These are the activations of a small neural network, seen along a few directions. Each row is one input.
Each table varies a few parts of the input and shows all the possible inputs, shuffled.
Descriptions start from the smaller parts, as in this example, which fits no table here: one of 8 places around a ring, together with either a single point or one of 9 places around a ring or (one of 3 separate values, together with one of 6 places along a line).
Shared parts are said once, and a part with two or three values counts as separate values.

Other details of the inputs vary at random and push rows far along three fixed directions, the same in every table; ignore that.

Rows:
r1: [  4  -8 -10   2  -1   1  11   7  -1  -1   6]
r2: [ 2 -5 -8 -1 -7  2 10 10  1  2  2]
r3: [ -9  12  17  12 -14   8  23 -50 -43   2 -19]
r4: [ 11  10  -4  15   7 -12 -41  -8  21 -11 -16]
r5: [ 1 -2 -8  3 -2  6  9 11 -2  0  5]
r6: [ 2 -2 -3  1 -7  2  5 14 -5  2  4]
r7: [ 3 -8 -7  0 -5 -4 11  9 -1  0  3]
r8: [ 3  5 -9 -5 -3  1  3  6 -7 -1 12]
r9: [  1   1  -5  19   8 -11 -38   0  21 -10 -24]
r10: [  8   8  -5   9   9 -14 -38  -5  18 -17 -23]
r11: [ 4 -2 -6  2 -6  6  5 12 -6  4  4]
r12: [ 3 -3 -6  2 -3  7  4 13 -5  1  8]
r13: [ 5 -8 -8 -1 -6 -2 11  8  0  2  3]
r14: [ 7  4 -4 -2 -7  2  5  5 -2 -5 14]
r15: [ 3 -4 -9  1 -6  3 11  8  0  2  2]
r16: [ 0 -7 -9  1 -5  5 10  8  0 -2  6]
r17: [  8   6  -8   9  11  -9 -39  -7  18 -20 -19]
r18: [  1  -5 -10   2  -3   4  11   8   0   0   5]
r19: [ -9  14  23  15 -22   2  21 -48 -40   7 -16]
r20: [-29   1  59 -22  41  -2 -12 -36  18  19   0]
r21: [ 4  6 -9 -6 -5  0  3  7 -6  1 10]
r22: [ 3 -3 -4  0 -8  5  4 13 -5  4  4]
r23: [  3 -10  -9   1  -3   1  10   6  -1  -3   7]
r24: [-22 -21  32 -56  39   3  25  39  37  24  42]
r25: [ 2 -2 -7  2 -4  5  9 12 -1  2  3]
r26: [ 3  5 -8 -7 -7 -2  3  8 -6  1  9]
r27: [  4   9  -7  11   7 -16 -43  -5  16 -11 -18]
r28: [-1 -4 -8  2 -4  7  8 10 -2 -2  6]
r29: [  8   5  -6 -10  -5   0   8   7  -4  -5   4]
r30: [  6  -7 -10   1  -4   0  11   7  -1   2   3]
r31: [-35  -9  59 -19  41   4 -14 -31  14  22  -5]
r32: [ 9  5 -7 -9 -3  2  8  7 -4 -4  4]
r33: [ 2  4 -9 -5 -5  1  2  6 -7 -3 13]
r34: [-16   6  18  19 -20   9  23 -44 -40  11 -23]
r35: [ 10   9  -3  13   5 -13 -41  -7  21 -11 -17]
Each input here is: one of 5 places along a line, together with either one of 3 separate values or one of 4 places along a line.
Question: The inputs of r8 and r26 match in every part but the place on the line of 5. If r5 is changed in the same way as r8 into r26, which row does it become?
Answer: r34
Question: Change only the choice among 3 separate values in r29. List by row number the other rows that result.
Answer: r26, r35
Question: Change only the choice among 3 separate values in r27. List by row number the other rows that result.
Answer: r10, r19

Rows:
r36: [-3  2 17 -6 12 -4  1 -7  7  9  1]
r37: [-7 -5  9  8  7  9 -2 -5  3  5 -5]
r38: [  5   5 -10   3   3  -1 -10   0  -2  -2  -5]
r39: [-4  2  5 -1  5  1 -7 -6 -7 -4 -6]
r40: [  8   1 -17   8  -4  -7  -6   0   9 -10  -1]
r41: [ -6   1  13  -8  12   2   4 -10   9   0  -3]
r42: [-5  1  4 -1  5 -3 -8 -8 -7 -2 -3]
r43: [-14  -8  19 -11  10  -1   5  -1   5   8  -7]
r44: [  8   7 -12   9 -33   4  23  -4 -30   4   7]
r45: [ -6   3  19 -12   8   1  -2  -7   6  13   4]
r46: [  7  10 -13   7  -5   1 -13   9   2  -8  -4]
r47: [  7  10 -15   7  -5  -1 -13   7   3  -5  -2]
r48: [-4  0 15 -4  9 -7  0 -9  6  8  3]
r49: [-5 -3 19 -5  9 -7 -1 -6  5  4  3]
r50: [ -3  -3   4  -4   7  -2  -2 -13   1   2   0]
r51: [  5  -5 -16  11  -9  -9  -9  10   3  -7 -12]
r52: [  8  -1 -16   9  -6  -3  -7  12   5  -6 -16]
r53: [-9  0  9 -9 13 -3 -4 -9 -2  7  2]
r54: [ -3   2   5  -3   7  -1   3 -13   7   1  -3]
r55: [ -1  -1   7  -4   8   4  -2 -11   1  -1  -6]
r56: [  4  -6 -16  17  -4   0 -11   7   6  -2   0]
r57: [-3  2 15 -3 -1  1 -6 -5  0  2 -2]
r58: [  8  -1 -15   8  -5  -7  -7   2   8 -15  -3]
r59: [  0   8  -8   5  -3  -4 -11   0   0  -2   0]
r60: [  0  -4  -9   6  -4  -8  -5   3   4   1 -10]
r61: [-10  -6  11   3  12   7   0  -6   6  12   0]
r62: [  0   7  -4   5  -4   0 -11   4  -1  -8  -3]
r63: [ 14  -7  -7 -33  16   0  10  57  33   2  37]
r64: [-12  -6  15 -11  13  -2   6  -3   7  15  -6]
r65: [  8   5 -10   9 -34   5  22  -2 -31  -1   6]
r66: [  8 -12 -11 -35  -5  13  44  43  -4   2  44]
r67: [-14 -10  20  -3  14   8   1  -2   6   8   3]
r68: [  8   7  -2   4  -6   1 -10   3   2  -2  -5]
r69: [ 12   3  -8   9  -6  -6  -9   8   4 -11  -4]
r70: [  5   5  -8   2   3   1 -10   2  -3  -6  -7]
r71: [ -5  -2   6  -1 -17   8  34 -21 -35   4   5]
r72: [ 13   1 -18   6  -1  -1 -10   2   4  -8  -5]
r73: [ -4   2   5   2 -20  10  39 -20 -31  -1   1]
r74: [  3  -7 -13  18  -5   1 -12   8   4  -7  -2]
r75: [-10   4  10  -2   3  -2  -6  -7  -2   1   1]
Question: The inputs of r54 and r41 match in every part but one. If r47 is changed in the same way as r54 into r41, which row does it become?
Answer: r46
Question: The inputs of r40 and r73 match in every part but one. If r53 is changed in the same way as r40 into r73, which row does it become?
Answer: r39
Question: What is each input in this table made of?
Answer: one of 5 places around a ring, together with either one of 2 separate values or one of 6 places around a ring
Question: Change only the choice among 2 separate values in r60. List by row number the other rows that result.
Answer: r56
Question: Change only the choice among 2 separate values in r67. List by row number the other rows that result.
Answer: r43

Rows:
r76: [ -7  -4  15 -17  27  -3 -15 -11  23  -2  -5]
r77: [-31 -15  30 -31  19  12  38   5  12  21  26]
r78: [ -7 -14   1 -10   7   5  31  10 -13  11  13]
r79: [ -2   5   6   4   0  -4  -4 -28  -5  -5 -23]
r80: [-21   0  34 -28  31   4  -5  -9  10  13  10]
r81: [ -2   8   8  -8  17  -1 -28  13  18  -4   5]
r82: [-10   9  26  -6  12  -2 -28 -15   5   4 -14]
r83: [  2   9   1 -13  -9   7  12  19 -11   2  16]
r84: [ -1  -4  19 -16  20  -7 -13   6  22  -5  -4]
r85: [ -6  -2  14 -13   5  -6  13 -18   1  11  -1]
r86: [  3   9   9  21  -9  -6  -9 -35 -16 -12 -34]
r87: [  7   4   5  13  14 -19 -32  -6  26 -13 -16]
r88: [  9   1 -15  -7 -14  -4  15  10  -8   3  12]
r89: [-13 -18  22 -11 -12  10  34   0 -17  21  14]
r90: [ -3  -4 -16   5  -5   8   5  20  -6  -2   8]
r91: [-11   0  30  -3  11   6   8 -34 -10  -2  -9]
r92: [ 19   1 -28  24 -10   9  -8  16   5  -5  -9]
r93: [-20  -5  38  -9  20  16  20 -18  -1  27  -2]
r94: [-10   5  18  -1  17 -13 -18 -23  12   7 -12]
r95: [  1   1 -23  24 -44   7  33  -8 -32  -5 -13]
r96: [ 21  -1 -18   3  -4 -13 -12  23  19 -14   3]
r97: [  8  14 -13  28 -11 -14 -36 -19  -3  -9 -26]
r98: [  0  -8 -20  10   5  -1 -18  16  31 -14  -2]
r99: [  5  12  -8  14 -10  -5 -28 -14  -8  -9 -23]
r100: [ -1  10  -4   7 -22  14  19 -22 -40  -2   0]
r101: [ -6  10  19   5  15 -12 -40 -11  19   3 -11]
r102: [-18  -4  11   5  -1  -2   6 -13   5   5 -13]
r103: [ 15   5 -12   6 -10  -4   5  11  -3 -17  -4]
r104: [-11   6  22  14   3 -10  -8 -53  -7   4 -31]
r105: [ -2  -1   5 -23  11  -2   1   9   9   4   6]
r106: [  2  12  -5  33  -9  -8 -22 -47 -15  -8 -31]
r107: [ -5   9  14  -3   7   6 -15  -6  -2  -1   1]
r108: [  1  -2 -24  12 -24  15  24  14 -28  -4  11]
r109: [  4   1 -10 -11   4  -4   6  14   7   2  18]
r110: [ -8  -3  -7  12  -3  -4  -3   3  13  -5 -12]
r111: [ 11 -17 -14  10  -1  -9 -38  26  30  -7  -6]
r112: [ 13   5 -20   9 -33   3  21 -15 -30  -9 -15]
r113: [ 14  -3 -21 -14   5  -2   1  25  17 -12  10]
r114: [-19   8  31   1  15  -5 -14 -48  -7   6 -30]
r115: [ 13 -15 -21  24 -12   2 -25   9   9 -12  -5]
r116: [ 15  -8 -18 -12   5   8   8  52  26   8  18]
r117: [ -1   1   2 -14  17   0 -11   2  14  -3   3]
r118: [ 21   3 -35   9 -24  -2  20  11 -10 -11   8]
r119: [-10   0  22  20  15  11 -16 -36   3  11 -28]
r120: [-15 -25  29 -30  30  -1  -5  29  38  19  24]
r121: [ -7 -13  17 -35  43  -7 -15  11  49   6  21]
r122: [ 23 -13 -39  22 -30   6   0  29  -6 -13   9]
r123: [ 11  -7 -16 -22  10   4   2  22  19 -10  17]
r124: [ -2  17   4  21 -32   9  25 -28 -48   5   0]
r125: [  4   0   0   6  13 -19 -40 -16  29  -7 -24]
r126: [-15  -2  26 -37  37  -1 -11  17  27  10  21]
r127: [ -1   4  10  30   2   1 -27 -30   3   6 -43]
r128: [ 14   5 -23   0   0  -7 -17  28  16  -8  16]
r129: [ 20  -1 -29 -10 -20   2  23  25  -7 -10  10]
r130: [ -8 -13   4  -9  -3   6  46   4 -28  16  11]
r131: [ 22   3 -22  16  -8 -10  -9  15  11 -20   2]
r132: [ 27   7 -43   3 -15  -6 -19  43   9 -19   6]
r133: [ 11  -8 -26  27   5  -9 -28   1   4 -14 -21]
r134: [-22   3  35 -20   0   7  30 -37 -29  20  -6]
r135: [  2  -1  12  -7  26  -9 -26   4  30 -13  -7]
r136: [  5 -12  -8  21   6  -9 -44   7  28  -9 -15]
r137: [-15  -5  26 -29  39  -3 -19   5  33  13  23]
r138: [ 12   8 -16 -12 -20   8  16  35 -13  -2  22]
r139: [  8   6  -7 -13 -21   6  24  26 -15   9  29]
r140: [-15   2  28   3   2   1  16 -54 -19  10 -13]
r141: [-11   5  21 -25  -8  11  46   9 -23  22  36]
r142: [  2   1 -20  22  -8  -5 -24  11   2  -9 -18]
r143: [ 13 -15 -30   9   9  -3 -13  24  12 -11   2]
r144: [  5  -3  -4 -28  16  -9 -14  40  32   6  28]
r145: [-10   3  -4  34  -7  -5 -19 -26   5 -11 -33]
r146: [  4   1  -6 -27   7   1   5  37  11   1  25]
r147: [-15 -17  19 -14  15   0  19  -3  -8  18   1]
r148: [-30  -6  30 -14  14  11  25  -7 -13  20   9]
r149: [ -4 -10  -2   5  -8   1  28  -3 -26   9  -4]
r150: [  3   4   6  15 -17   4  25 -29 -28  -5  -2]
r151: [  4  -3   4 -14  -4   9  32  10 -12  -5  18]
r152: [-21  -3  34 -19  27   1   3 -30   6  16   8]
r153: [ 15   8 -24  -4 -23  15  16  26 -21  -8  25]
r154: [ 10   7  -2  20 -16  -9   4 -17 -13  -9 -14]
r155: [ -2  -2 -17   3 -10   5  13  27  -9   0   8]
r156: [ 25   8 -45  10 -39  -2  25  20 -23  -8  11]
r157: [ -6   5   7 -17 -13   6  42   6 -25  16  28]
r158: [ -7 -12  -2 -18  25  -5 -26  42  37   2  10]
r159: [ 10  15 -19  33 -17  -6 -24 -21 -14 -12 -17]
r160: [  2  10  -8   8 -24   8  26 -20 -37  -3  -6]
r161: [ 14   8 -19   8 -11   2 -12  16   0  -8  16]
r162: [ -9   8  17  -7  -9  12  29 -10 -28  15  22]
r163: [ -2   7   1  14   5  -2 -25 -34  -4 -10 -25]
r164: [  9   6  -2  27   0 -11 -24 -24   5 -17 -22]
r165: [-15  -3  28  -8   0  19  45  -8 -18  29   5]
Question: What is each input in this table made of?
Answer: one of 6 places along a line, together with either one of 5 separate values or (one of 2 separate values, together with one of 5 places along a line)
Question: The inputs of r155 and r142 match in every part but the place on the line of 6. If r157 is changed in the same way as r155 into r142, which row does it become?
Answer: r97
Question: The inputs of r139 and r101 match in every part but the place on the line of 6. If r84 is changed in the same way as r139 into r101, which row does it become?
Answer: r86
Question: Change only the place on the line of 6 in r152. List by row number the other rows that result.
Answer: r88, r94, r106, r109, r156
Question: Change only the choice among 2 separate values in r88. List by row number the other rows that result.
Answer: r134
Question: Start at r83 and move only the place on the line of 5, one step at a time. The first step leads to r146. Which rows follow, in order?
Answer: r114, r79, r103
Question: Change only the choice among 5 separate values in r110. List by row number the other rows that result.
Answer: r120, r130, r155, r165

Rows:
r166: [ 24   7 -40  10 -27   3  18  11 -18 -20   2]
r167: [  7  12  -1   4  -5  -8 -19  -5   0  -7 -10]
r168: [-14 -13  20 -10  19   4   2   7  18  14  12]
r169: [ 14   1 -17 -20 -13  -1  33  26  -4  -2  21]
r170: [  7  10  -3  11  -3  -6 -21 -11   2 -10  -5]
r171: [-15  -1  20 -19  21   8  -6   9   9  12  13]
r172: [-23  -4  28   5 -12  14  47 -53 -49  14 -16]
r173: [  1  -2  -3  18  -4  -4 -17  -1   4   0 -19]
r174: [ -9   2  15 -12  12  -2 -10  11  10  12   6]
r175: [-15 -12  17 -14  23   8   1  11  14  11   7]
r176: [  5  11  -5   7   1  -2 -22  -9  -2 -12 -10]
r177: [  8 -13 -18 -10 -11   5  35  26   0   0  25]
r178: [  1   5  -3  16  -4   0 -22  -4   1  -1  -4]
r179: [  8   3  -6   8   2  -9 -10 -14   7 -10  -8]
r180: [  1  -5  -3   6   1 -10  -8  -4   9  -4 -17]
Question: The inputs of r170 and r176 match in every part but one. If r179 is changed in the same way as r170 into r176, which row does it become?
Answer: r166
Question: What is each input in this table made of?
Answer: one of 3 separate values, together with one of 5 places around a ring
Question: Change only the choice among 3 separate values in r171. List by row number the other rows that result.
Answer: r174, r178
Question: Change only the choice among 3 separate values in r177. List by row number the other rows that result.
Answer: r172, r180
